Each row below holds a small network's activations on one record, seen along a few directions.
After each row come some of the record's fields: BEFI, KESOV, VEP, PUP, PIGI.
Other fields move the rows too, some of them a lot.
(in the rows, 500 means zero)
Strong random noise was added to every row along 2 fixed directions; ignore it. To show where, here is one row again and again, with new noise each time:
[547 469 227 426 190 726 455 574 796 503 740 277 649 554 421 512 598]
[690 619 487 442 338 560 364 463 687 639 466 336 521 472 617 530 628]
[469 653 324 407 234 658 777 600 581 322 651 775 640 579 394 514 473]
[496 683 375 410 263 625 762 579 559 348 597 790 616 563 432 517 478]

[542 560 426 398 503 572 527 485 489 516 505 401 494 408 445 629 604]  {BEFI: govi, KESOV: paz, VEP: reli, PUP: rali, PIGI: tuve}
[363 343 134 496 362 733 343 550 730 476 725 142 499 409 370 470 545]  {BEFI: govi, KESOV: gise, VEP: reli, PUP: rali, PIGI: tuve}
[638 492 640 406 478 446 492 490 359 507 503 549 454 444 594 558 652]  {BEFI: fide, KESOV: paz, VEP: reli, PUP: kelil, PIGI: kagu}
[801 485 662 438 623 272 469 384 147 606 414 365 339 327 687 729 741]  {BEFI: govi, KESOV: gise, VEP: reli, PUP: kelil, PIGI: tuve}
[517 704 498 601 526 481 363 453 673 641 340 507 457 507 552 353 392]  {BEFI: govi, KESOV: paz, VEP: tig, PUP: tabed, PIGI: kagu}
[563 389 502 603 297 565 476 567 589 489 498 431 614 505 387 500 471]  {BEFI: fide, KESOV: gise, VEP: reli, PUP: bipim, PIGI: kagu}
[537 542 575 445 630 425 399 442 496 493 426 529 452 491 589 484 401]  {BEFI: govi, KESOV: gise, VEP: tig, PUP: zesu, PIGI: kagu}
[401 629 304 356 301 585 594 531 536 436 545 726 677 462 504 522 597]  {BEFI: fide, KESOV: paz, VEP: tig, PUP: totu, PIGI: tuve}
[370 531 481 577 559 481 743 508 315 307 621 727 552 610 358 415 380]  {BEFI: govi, KESOV: paz, VEP: reli, PUP: kelil, PIGI: tuve}
[223 472 429 497 603 639 692 539 523 355 648 567 436 571 370 409 374]  {BEFI: govi, KESOV: paz, VEP: reli, PUP: zesu, PIGI: tuve}
[487 529 475 594 313 589 486 479 508 445 629 478 692 574 410 529 546]  {BEFI: fide, KESOV: paz, VEP: reli, PUP: kelil, PIGI: tuve}
[432 511 201 326 343 629 550 509 516 500 678 556 543 430 615 538 688]  {BEFI: fide, KESOV: paz, VEP: tig, PUP: zesu, PIGI: tuve}
[444 630 349 330 398 529 600 526 561 613 506 694 448 407 633 493 573]  {BEFI: govi, KESOV: paz, VEP: tig, PUP: bipim, PIGI: kagu}
[456 751 348 342 396 537 518 497 614 660 439 691 345 335 703 482 578]  {BEFI: govi, KESOV: paz, VEP: tig, PUP: tabed, PIGI: kagu}
[469 690 406 449 386 549 621 465 531 473 422 633 516 418 603 519 585]  {BEFI: fide, KESOV: paz, VEP: tig, PUP: rali, PIGI: tuve}
[692 393 394 389 194 516 500 523 461 549 597 414 641 366 504 569 741]  {BEFI: fide, KESOV: gise, VEP: reli, PUP: bipim, PIGI: kagu}
[448 324 297 530 510 518 627 620 428 420 697 425 552 586 288 519 551]  {BEFI: govi, KESOV: paz, VEP: reli, PUP: tabed, PIGI: tuve}
[412 654 443 462 616 567 562 463 632 506 428 557 432 520 537 346 394]  {BEFI: govi, KESOV: paz, VEP: tig, PUP: rali, PIGI: kagu}
[425 464 488 552 410 588 651 497 520 431 557 556 538 498 407 407 334]  {BEFI: govi, KESOV: gise, VEP: reli, PUP: rali, PIGI: kagu}
[288 465 268 474 332 592 833 603 490 265 675 695 632 523 293 571 378]  {BEFI: govi, KESOV: gise, VEP: tig, PUP: bipim, PIGI: tuve}
[386 466 456 622 508 520 398 510 650 540 513 408 606 617 406 458 387]  {BEFI: govi, KESOV: paz, VEP: tig, PUP: totu, PIGI: tuve}
[512 572 555 556 408 483 625 495 464 365 558 532 726 599 279 499 471]  {BEFI: govi, KESOV: paz, VEP: reli, PUP: tabed, PIGI: tuve}
[820 452 715 579 340 417 293 449 532 727 327 266 530 405 607 597 633]  {BEFI: fide, KESOV: gise, VEP: reli, PUP: bipim, PIGI: kagu}
[312 598 269 402 289 575 548 575 631 439 678 679 528 467 479 495 478]  {BEFI: govi, KESOV: gise, VEP: tig, PUP: kelil, PIGI: kagu}
[204 465 268 489 562 679 427 553 664 596 647 503 325 493 523 331 437]  {BEFI: govi, KESOV: paz, VEP: reli, PUP: zesu, PIGI: kagu}
[468 261 391 721 219 647 262 554 728 437 715 169 853 665 222 507 429]  {BEFI: fide, KESOV: gise, VEP: reli, PUP: totu, PIGI: tuve}
[456 496 515 384 455 556 477 480 501 604 501 483 530 416 516 600 588]  {BEFI: govi, KESOV: paz, VEP: reli, PUP: totu, PIGI: tuve}
[391 666 365 619 237 661 603 514 552 446 566 781 741 566 362 481 417]  {BEFI: fide, KESOV: paz, VEP: reli, PUP: rali, PIGI: tuve}
[523 560 499 421 388 472 685 512 394 297 576 759 562 517 543 521 478]  {BEFI: fide, KESOV: gise, VEP: tig, PUP: kelil, PIGI: kagu}
[665 536 637 432 418 324 726 483 224 322 504 664 596 435 409 575 522]  {BEFI: govi, KESOV: gise, VEP: reli, PUP: tabed, PIGI: tuve}
[326  95 124 436 425 657 552 677 687 338 931 218 662 669 217 440 459]  {BEFI: govi, KESOV: paz, VEP: tig, PUP: totu, PIGI: kagu}
[613 455 541 512 621 293 469 484 355 496 492 429 495 541 525 591 567]  {BEFI: govi, KESOV: paz, VEP: tig, PUP: kelil, PIGI: tuve}
[495 360 582 572 721 461 542 476 475 446 524 354 493 654 450 493 372]  {BEFI: govi, KESOV: paz, VEP: tig, PUP: zesu, PIGI: fitos}
[319 369 397 503 566 545 683 540 361 314 638 504 413 467 410 593 486]  {BEFI: govi, KESOV: gise, VEP: reli, PUP: zesu, PIGI: tuve}
[585 264 285 453 397 619 501 564 547 470 625 328 606 484 465 568 563]  {BEFI: fide, KESOV: gise, VEP: tig, PUP: totu, PIGI: kagu}
[485 458 434 581 359 531 367 506 586 393 721 320 709 599 279 514 439]  {BEFI: govi, KESOV: gise, VEP: reli, PUP: kelil, PIGI: tuve}
[483 421 386 422 432 624 507 512 447 444 608 431 621 479 425 607 662]  {BEFI: fide, KESOV: paz, VEP: reli, PUP: totu, PIGI: tuve}
[673 557 495 383 350 449 606 507 348 411 557 610 582 439 509 533 683]  {BEFI: fide, KESOV: paz, VEP: reli, PUP: tabed, PIGI: kagu}

Which values does each new row have?
[586 398 508 609 617 468 221 448 543 600 401 136 385 410 517 541 524]  {BEFI: govi, KESOV: gise, VEP: reli, PUP: rali, PIGI: tuve}
[415 387 277 373 432 648 517 526 601 461 680 363 456 465 593 511 647]  {BEFI: fide, KESOV: paz, VEP: tig, PUP: zesu, PIGI: kagu}
[501 436 585 513 675 348 522 517 422 469 422 499 298 476 595 532 449]  {BEFI: govi, KESOV: gise, VEP: tig, PUP: kelil, PIGI: kagu}
[599 759 932 613 635 427 618 359 323 522 204 856 456 556 645 435 321]  {BEFI: fide, KESOV: paz, VEP: reli, PUP: zesu, PIGI: kagu}
[596 515 423 295 567 446 369 444 490 702 508 286 361 357 720 653 799]  {BEFI: govi, KESOV: paz, VEP: tig, PUP: kelil, PIGI: tuve}
[439 407 557 700 394 593 186 404 765 577 544 146 731 587 354 346 332]  {BEFI: govi, KESOV: gise, VEP: reli, PUP: totu, PIGI: tuve}
[275 565 528 577 557 599 694 573 583 349 425 822 546 659 416 398 261]  {BEFI: fide, KESOV: paz, VEP: tig, PUP: totu, PIGI: kagu}
[512 489 173 357 272 674 533 608 679 488 666 447 504 442 517 548 650]  {BEFI: fide, KESOV: paz, VEP: tig, PUP: tabed, PIGI: kagu}
[478 385 294 387 450 564 507 554 529 454 632 497 569 491 452 549 471]  {BEFI: govi, KESOV: gise, VEP: tig, PUP: totu, PIGI: kagu}
[491 353 543 442 796 368 407 507 447 450 464 357 275 484 585 540 481]  {BEFI: govi, KESOV: gise, VEP: tig, PUP: zesu, PIGI: kagu}
[583 477 616 507 687 409 454 428 455 612 366 468 479 542 590 462 444]  {BEFI: govi, KESOV: paz, VEP: tig, PUP: totu, PIGI: kagu}
[549 539 528 342 600 525 268 407 537 762 366 340 390 313 656 522 661]  {BEFI: govi, KESOV: paz, VEP: reli, PUP: totu, PIGI: tuve}
[440 485 433 421 561 490 822 540 282 290 590 822 502 539 450 575 355]  {BEFI: govi, KESOV: gise, VEP: tig, PUP: zesu, PIGI: kagu}
[671 529 553 428 318 409 434 435 535 634 414 486 613 391 587 505 521]  {BEFI: govi, KESOV: gise, VEP: tig, PUP: bipim, PIGI: kagu}
[310 675 664 625 599 441 677 504 522 428 372 914 546 676 447 301 166]  {BEFI: govi, KESOV: paz, VEP: tig, PUP: totu, PIGI: kagu}
[339 568 645 592 803 484 526 470 454 569 363 651 246 540 588 349 334]  {BEFI: govi, KESOV: paz, VEP: reli, PUP: zesu, PIGI: kagu}
[575 354 586 664 348 485 692 563 362 269 674 574 644 655 330 519 381]  {BEFI: fide, KESOV: gise, VEP: reli, PUP: kelil, PIGI: kagu}
[426 389 287 395 505 586 437 537 552 572 761 279 430 491 487 486 675]  {BEFI: govi, KESOV: paz, VEP: reli, PUP: kelil, PIGI: tuve}
[620 658 562 625 441 605 187 391 817 713 302 305 582 535 600 385 422]  {BEFI: fide, KESOV: paz, VEP: tig, PUP: rali, PIGI: kagu}
